[[116 136 119 114 130 142]
 [134 134 125 115 136 147]
 [129 135 102 126 125 119]] → 116

[[140 129 116 153 124 137]
 [125 124 122 125 123 128]
 [142 133 122 148 129 133]] → 140

[[114 116 147 152 106]
 [128 138 125 108 141]
 [137 134 119 121 152]] → 114

[[128 124 131 127 123 137 125]
 [124 129 123 125 127 119 125]
 [132 120 140 130 118 151 126]] → 128

[[129 126 125 135 122 133 126]
 [135 131 115 131 140 131 128]
 [134 132 122 109 149 125 131]] → 129

[[113 137 139 140 151 127 125]
 [115 138 139 140 151 127 125]
 [143 111 124 119 114 125 128]] → 113

[[119 124 110 144 128]
 [138 134 122 140 112]
 [122 120 107 140 130]] → 119

[[147 124 156 143 130 108]
 [146 124 157 143 131 109]
 [149 137 106 139 119 106]] → 147
---
[136 157 110 129 132 124 144] => 157
[104 121 130 117 127 123] => 121
[122 103 155 130] => 103
[117 136  99 115 133] => 136
[113 139 107 127] => 139
[106 145 158 100] => 145
---
[131 105 120 129] --> 131, 129
[126 137 100 129 122 141] --> 126, 141
[137 146 138 127 152] --> 137, 152
[128 147 105 122] --> 128, 122
[121 152 134 125 139 131] --> 121, 131
[132 142 155 115 132] --> 132, 132
[156 147 144 151] --> 156, 151
---
[[140 126 132 125 136 115 101]
 [128 102 136 116 149 142 132]
 [111 138 128 119 139 121 151]] Answer: 132

[[119 125 128 124 103]
 [138 120 135 126 115]
 [148 136 155 151 144]] Answer: 128

[[129 122 129 132 116 127 122]
 [129 138 126 122 150 130 128]
 [127 134 133 124 119 126 123]] Answer: 129

[[126 125 132 125 133]
 [131 139 151 127 137]
 [146 135 141 138 104]] Answer: 132

[[138 121 122 127 115]
 [111 120 124 131 105]
 [139 122 126 122 121]] Answer: 122

[[134 122 115 134 116]
 [142 121 101 141 123]
 [136 123 112 135 125]] Answer: 115

[[127 127 129 132 121]
 [131 144 134 126 108]
 [122 140 110 157 129]] Answer: 129
---
[145, 129, 136, 111, 99] => 145, 99
[[130, 142, 154, 129], [154, 109, 158, 113]] => 130, 113
[[131, 139, 130, 102, 135, 137], [124, 118, 122, 146, 119, 125]] => 131, 125
[103, 133, 122, 128] => 103, 128
[[126, 114, 134, 125, 137], [123, 133, 130, 122, 156], [122, 131, 124, 127, 132]] => 126, 132
[[128, 128, 119, 127, 125, 128, 136], [127, 131, 124, 124, 127, 125, 127], [127, 127, 121, 124, 141, 128, 104]] => 128, 104
[146, 154, 140, 158, 144] => 146, 144
[[127, 103, 131, 129, 129, 126, 127], [130, 127, 128, 129, 128, 131, 125]] => 127, 125
[[150, 132, 135, 124], [103, 126, 122, 138]] => 150, 138
---
[[127 136 130 113 136]
 [104 122 105 138 115]
 [132 142 135 100 140]] yields 135

[[108 135 130 117 123 135]
 [106 136 128 124 119 135]
 [135 126 131 124 133 127]] yields 124

[[126 126 114 119 106 117]
 [108 122 140 124 121 106]
 [143 132 144 129 134 105]] yields 129

[[121 147 131 111 136 124]
 [128 114 113 144 116 133]
 [127 112 126 121 156 111]] yields 121

[[133 111 122 117]
 [137 106 130 113]
 [129 120 148 123]] yields 120

[[119 108 114 112 117]
 [127 144 118 115 111]
 [129 133 126 114 107]] yields 126
---
[116 152 118 124] 124, 116

[138 127 128 134 150 102] 102, 138

[135 134  98 158] 158, 135

[111 115 101 104 116 122] 122, 111

[139 118 131  98 123 147] 147, 139

[[125 125 130 126 129]
 [123 123 150 127 140]] 129, 123
---
((125, 144, 129, 123, 138, 139, 108), (135, 130, 142, 110, 157, 143, 123), (133, 140, 123, 117, 136, 150, 114)) -> 133
(103, 113, 115, 121, 157) -> 115
(149, 137, 150, 127, 136) -> 137
(120, 138, 121, 100, 144, 99, 110) -> 120
(132, 138, 134, 156, 139) -> 138
(116, 145, 156, 153, 117, 130, 150) -> 145
(120, 157, 116, 117, 107, 155, 122) -> 120
---
[109 120 141 121 143 151 103] ==> 143

[158 138 133 104 114 125] ==> 114

[[133 120 138 136 101]
 [132 112 134 122 152]
 [147 110 102 135 126]] ==> 101

[[126 119 118 121 105 127]
 [134 136 146 137 143 129]
 [133 132 128 132 139 128]] ==> 105

[142 116 135 134 155 141 145] ==> 155

[133 127 155 106 127 121 139] ==> 127

[[137 124 142 127 134]
 [100 138 133 124 129]
 [114 123 143 135 123]] ==> 134

[[139 135 134 120 121]
 [132 127 131 128 130]
 [103 103 125 129 128]] ==> 121

[138 116 120 144 105] ==> 105
---
[[116 101 130 129 122 130]
 [ 98 122 126 127 126 127]
 [117 137 128 129 119 130]] | 98

[[129 106 153 143 141  99 122]
 [134 148 135 134 121 114 123]] | 134

[[148 150 148 142]
 [150 109 125 139]] | 150

[[121 144 113 137 123 142 131]
 [127 136 133 130 123 131 158]
 [127 112 132 130 139 131 128]] | 127

[[140 141 133 120 119 126]
 [134 106 127 136 156 118]
 [122 123 133 136 129 137]] | 134

[[118 128 119 129 150]
 [118 130 128 135 127]] | 118

[[115 134 113 127 119 153]
 [114 123 122 118 120 109]
 [130 143 115 119 125 106]] | 114

[[116 105 122 115 140 132]
 [123 142 135 130 128 133]
 [115 118 125 119 117 130]] | 123

[[125 140 121 156]
 [151 133 118 142]] | 151

[[115 127 125 138 118 120 121]
 [129 128 128 105 112 123 117]] | 129
---
[[142 118 118 113 115 103 133]
 [112 138 122 127 135 147 134]
 [110 132 129 151 140 134 122]] yields 132

[[125 109 128 139 152]
 [115 112 126 134 158]
 [130 148 130 112 113]] yields 148

[[120 124 154 106 130 112]
 [135 113 142 111 151 107]
 [103 144 121 127 102 145]] yields 144

[[135 111 128 126 116]
 [129 141 129 129 125]
 [118 147 146  99 105]] yields 147

[[130 130 120 132 121]
 [140 130 119 136 154]
 [125 127 126 128 124]] yields 127

[[126 123 139 139]
 [137 128 127 131]
 [145 125 105 143]] yields 125

[[100 126 140 148 125]
 [138 124 127 110 136]
 [128 136 129 140 145]] yields 136
